A small network was trained on invented records. Each row is its activation on one of them, seen along a few directions.
Each row is followed by the record's values for the fields W, Z, T, Y.
Other fields move the rows too, some of them a lot.
Strong random noise was added to every row along 7 fixed directions; ignore it. To show where, here is one row again and again, with new noise each time:
105, 93, -240, -25, -202, -146, -96, 102, 100, -76, 60, 39, 205, 176, 9, 159, 161, 124, 15, 290
19, 14, -34, 205, -63, 66, 110, 226, 56, -109, 1, -2, 149, -229, -10, -34, 139, 282, 342, -115
68, -94, -253, -291, -78, 300, -49, 361, 274, -53, -220, 199, 177, 298, -69, 94, 327, 299, 138, 165
-36, 26, -138, 35, -54, -47, -105, -1, -41, -100, -93, -118, -40, -169, -127, 114, 186, 76, 64, 244
-218, -238, 72, -229, 85, 69, -269, 2, -217, -360, 27, -705, -399, -161, -210, 215, 54, -252, -215, 35
-73, 175, 20, 203, -222, -191, -196, 313, -276, 123, 78, -439, -162, -301, 14, -158, -37, -129, -34, -319
7, 61, -59, 408, 38, 160, 285, 129, 114, -11, -227, 346, 183, -539, -136, -131, 267, 592, 614, 32
53, 284, -53, 148, -346, -175, -180, 306, -64, 136, 85, -136, 41, 117, 21, 0, 6, -171, -170, -143
68, 197, -142, 110, -307, -238, -109, 440, -72, 218, 151, -56, 97, -32, 60, -199, -1, 228, 13, -119

-112, 17, 3, -37, 96, -92, -131, -71, -102, -70, -29, -135, -248, -83, -155, 37, -48, -65, -211, 171
{W: w1, Z: z1, T: t2, Y: y2}
-227, -242, 45, -204, 26, 299, -62, 268, 6, -65, -173, -63, -295, -7, -322, -43, 82, 191, -8, -105
{W: w3, Z: z1, T: t1, Y: y2}
104, 278, -240, 151, -146, 20, -96, -80, 68, 119, -314, 202, 229, 81, 55, 169, 249, -226, 163, 25
{W: w3, Z: z1, T: t2, Y: y1}
28, -182, -49, 92, 64, 30, 277, 73, 174, -150, -253, 444, 121, 2, 62, -82, 166, 456, 370, 172
{W: w3, Z: z1, T: t2, Y: y2}
-25, -25, -321, -442, -12, 220, -323, 167, -43, 304, -242, -133, -101, 35, -5, -23, 200, 39, 13, 70
{W: w2, Z: z2, T: t1, Y: y1}
-225, -218, 387, -123, 228, 376, -11, 224, 17, -278, -40, -281, -353, 56, -226, 35, -110, -70, -247, -178
{W: w1, Z: z2, T: t1, Y: y2}
-119, -313, 20, 89, 233, 357, 188, -447, 100, -559, -305, -148, -101, -438, -124, 245, 242, -176, 392, -139
{W: w1, Z: z2, T: t2, Y: y2}
100, -188, -91, -328, 12, 31, 52, -108, 240, -292, 353, 43, 182, 405, 38, 296, -100, 155, -24, 110
{W: w2, Z: z1, T: t2, Y: y2}
94, 137, -41, 247, -87, -178, 59, -133, -35, 216, -227, 59, -14, -185, 171, -216, 23, -198, 255, -264
{W: w1, Z: z1, T: t2, Y: y2}
53, -161, -246, -243, 226, 120, -92, -28, 73, -79, -103, -180, 291, 33, 406, 55, 283, 7, 381, 152
{W: w3, Z: z2, T: t1, Y: y2}
-65, -231, -72, -275, 26, -228, -90, 240, -147, 39, 182, -292, -272, -10, 53, -273, -118, 314, -173, 53
{W: w1, Z: z1, T: t1, Y: y2}
-142, -81, 0, 155, 60, -123, 29, 76, -276, -45, 397, -541, 32, -533, 71, -83, -155, 206, 298, -386
{W: w3, Z: z1, T: t1, Y: y2}
-58, 215, 257, 366, -26, -258, -32, -120, -185, -27, 247, -211, -24, -194, 8, 7, -168, -123, -148, -38
{W: w3, Z: z2, T: t1, Y: y1}
224, 466, -160, 331, -433, -96, -138, 31, 9, 577, -42, 253, 174, 28, 112, -166, -109, -331, -38, -501
{W: w2, Z: z1, T: t2, Y: y1}
-53, -33, 443, 390, 143, 26, 364, -408, 179, -309, -38, 461, -256, -49, -432, 200, -126, 14, -227, 151
{W: w1, Z: z1, T: t2, Y: y2}
63, -143, -86, -235, -158, -227, -180, -18, -85, -182, 309, -380, -30, 155, 106, 147, -175, -245, -303, -85
{W: w1, Z: z2, T: t2, Y: y1}
-17, 133, -233, 224, -171, -179, -50, 392, -181, 154, 111, -183, 146, -388, 189, -375, 25, 329, 524, -308
{W: w3, Z: z1, T: t1, Y: y2}
144, 14, -277, -51, -62, 89, -25, 95, 92, -24, -245, 19, 306, 132, 325, 6, 288, -69, 390, -179
{W: w3, Z: z1, T: t2, Y: y1}
230, 24, -421, -24, -60, -514, 7, -277, -38, -100, 63, -185, 469, -73, 575, 90, 110, -100, 483, 259
{W: w1, Z: z2, T: t2, Y: y2}
222, 374, -304, 283, -429, -645, -229, -26, -111, 218, 110, -169, 217, 170, 445, 22, -32, -487, -21, -60
{W: w1, Z: z1, T: t1, Y: y2}
40, -42, -44, -115, 208, 144, 57, -278, 128, -348, -103, -51, 156, 232, 166, 304, 157, -222, 24, 292
{W: w1, Z: z2, T: t2, Y: y2}
-63, 27, 129, 424, 116, -211, 314, -439, -23, -299, -156, 240, 27, -357, 4, 62, 119, 156, 274, 388
{W: w3, Z: z2, T: t2, Y: y2}
10, 63, -7, 372, -62, -375, 126, 178, -168, 99, 113, -94, 48, -522, 247, -323, -81, 306, 372, -190
{W: w1, Z: z2, T: t1, Y: y2}
-38, -183, 136, -27, 33, -98, 8, -184, -113, -362, 130, -284, -70, 93, 85, 208, -98, -170, -46, 46
{W: w3, Z: z1, T: t2, Y: y1}
36, 66, -249, -38, -194, 25, -145, -102, 54, 210, -277, 79, -48, 38, -24, -41, 108, -137, -18, -64
{W: w2, Z: z1, T: t1, Y: y2}
81, 196, 71, 172, -207, -136, 102, -39, 62, 381, 18, 334, -58, -68, -96, -264, -227, -111, -187, -297
{W: w1, Z: z2, T: t2, Y: y2}
-118, -11, -95, -156, -15, 379, -178, 180, 20, 142, -378, -24, -217, -130, -281, -7, 214, 59, 86, -132
{W: w2, Z: z1, T: t1, Y: y1}
209, 17, -38, 52, 55, 96, 227, 171, 178, 173, 29, 298, 363, -38, 232, -205, 48, 338, 418, -105
{W: w1, Z: z2, T: t1, Y: y1}
260, -85, 56, 46, 6, -172, 101, -135, 78, -255, 404, -258, 397, 348, 430, 164, -129, -299, 87, -139
{W: w1, Z: z1, T: t1, Y: y1}
-84, -20, -182, -118, 133, -91, -261, -49, -243, 166, -27, -396, -50, -296, 129, -66, 86, -97, 88, 79
{W: w3, Z: z2, T: t1, Y: y2}
41, 187, 165, 25, 121, 203, 20, -31, 208, -41, 242, 188, 307, 422, -37, 226, -66, -33, -251, 234
{W: w3, Z: z2, T: t1, Y: y2}
-21, -7, 123, -18, 10, 46, 128, 442, 69, 259, 238, 173, -14, -26, -21, -324, -164, 432, -44, -230
{W: w1, Z: z2, T: t1, Y: y2}
27, 113, -6, -185, -109, -155, -205, -136, -10, 51, 299, -20, -77, 227, -153, 185, -133, -55, -430, 294
{W: w2, Z: z2, T: t2, Y: y1}
7, 111, -313, -139, -101, 42, -298, 347, -109, 280, -241, -178, 151, -65, 181, -131, 213, 17, 214, -175
{W: w3, Z: z2, T: t2, Y: y1}

Here are new rows. What are their fields?
-175, 53, 536, 178, 99, 178, 159, -299, 26, -121, -80, 252, -496, -23, -701, 138, -133, -44, -604, 251
{W: w1, Z: z2, T: t1, Y: y1}
-146, 91, -139, 25, 56, -302, -298, -557, -275, -187, -22, -389, -203, -321, -196, 276, 138, -244, -154, 500
{W: w3, Z: z2, T: t2, Y: y1}
55, 197, -17, 254, 32, -296, -34, -183, -118, 111, 39, -57, 57, -203, 154, -5, -6, -188, -31, 184
{W: w1, Z: z2, T: t1, Y: y2}
111, -119, -147, -220, -50, -598, -157, -79, -162, -22, 442, -146, 63, 128, 215, -73, -147, 232, -175, 499
{W: w3, Z: z2, T: t2, Y: y1}
191, -200, -263, -206, 63, 288, 92, -116, 254, -270, -37, 58, 356, 131, 236, 146, 250, -15, 350, -64
{W: w1, Z: z2, T: t2, Y: y1}
177, 371, 15, 396, -210, -207, 169, 14, 78, 127, 281, 317, 328, 151, -4, 102, -143, 143, -106, 89
{W: w1, Z: z1, T: t1, Y: y1}
-109, -15, -55, 165, 144, -205, -8, -287, -177, -127, -21, -174, -35, -449, -6, -1, 111, 131, 186, 235
{W: w3, Z: z2, T: t2, Y: y2}
-61, -116, -7, -102, 36, 236, 43, 234, 70, -8, -186, -137, -20, -160, 7, -133, 126, 74, 310, -304
{W: w1, Z: z2, T: t1, Y: y2}
-168, -84, 98, -149, 131, 580, 10, 1, 229, -12, -456, 283, -263, 49, -460, 165, 190, 60, -64, 50
{W: w2, Z: z1, T: t1, Y: y2}
-94, 81, 32, 94, -41, 63, -69, 148, -38, 288, -151, 86, -179, -101, -194, -197, 15, 98, -56, -182
{W: w3, Z: z1, T: t1, Y: y2}
184, 41, -341, 65, -120, -172, -9, -226, 80, -30, 8, 131, 406, 108, 338, 79, 100, -91, 266, 82
{W: w3, Z: z1, T: t2, Y: y2}
-285, -268, 258, -313, 284, 559, 71, 212, 107, -63, -171, 93, -454, -63, -517, 6, 30, 298, -251, 31
{W: w1, Z: z2, T: t1, Y: y2}
43, -5, 336, 44, 85, -8, 204, 49, 116, 144, 220, 191, -76, 152, 6, -234, -286, 61, -205, -165
{W: w1, Z: z2, T: t1, Y: y2}
-15, -124, -293, -53, 98, 392, -85, -17, 127, -214, -540, -220, 127, -108, 201, 248, 459, -320, 577, -147
{W: w1, Z: z1, T: t1, Y: y2}
105, 185, -27, 294, 109, 284, 275, -163, 246, -24, -320, 565, 262, -127, -62, 130, 321, 204, 317, 303
{W: w1, Z: z2, T: t1, Y: y1}
-36, 34, 81, 104, 207, 168, 41, -231, 56, 30, -92, 189, -151, -145, -251, 85, 34, -12, -49, 256
{W: w1, Z: z1, T: t1, Y: y2}
51, -40, -239, -278, 277, 3, -91, -218, -57, 78, -142, -30, 34, -165, 69, -52, 112, 102, 173, 394
{W: w1, Z: z2, T: t2, Y: y1}
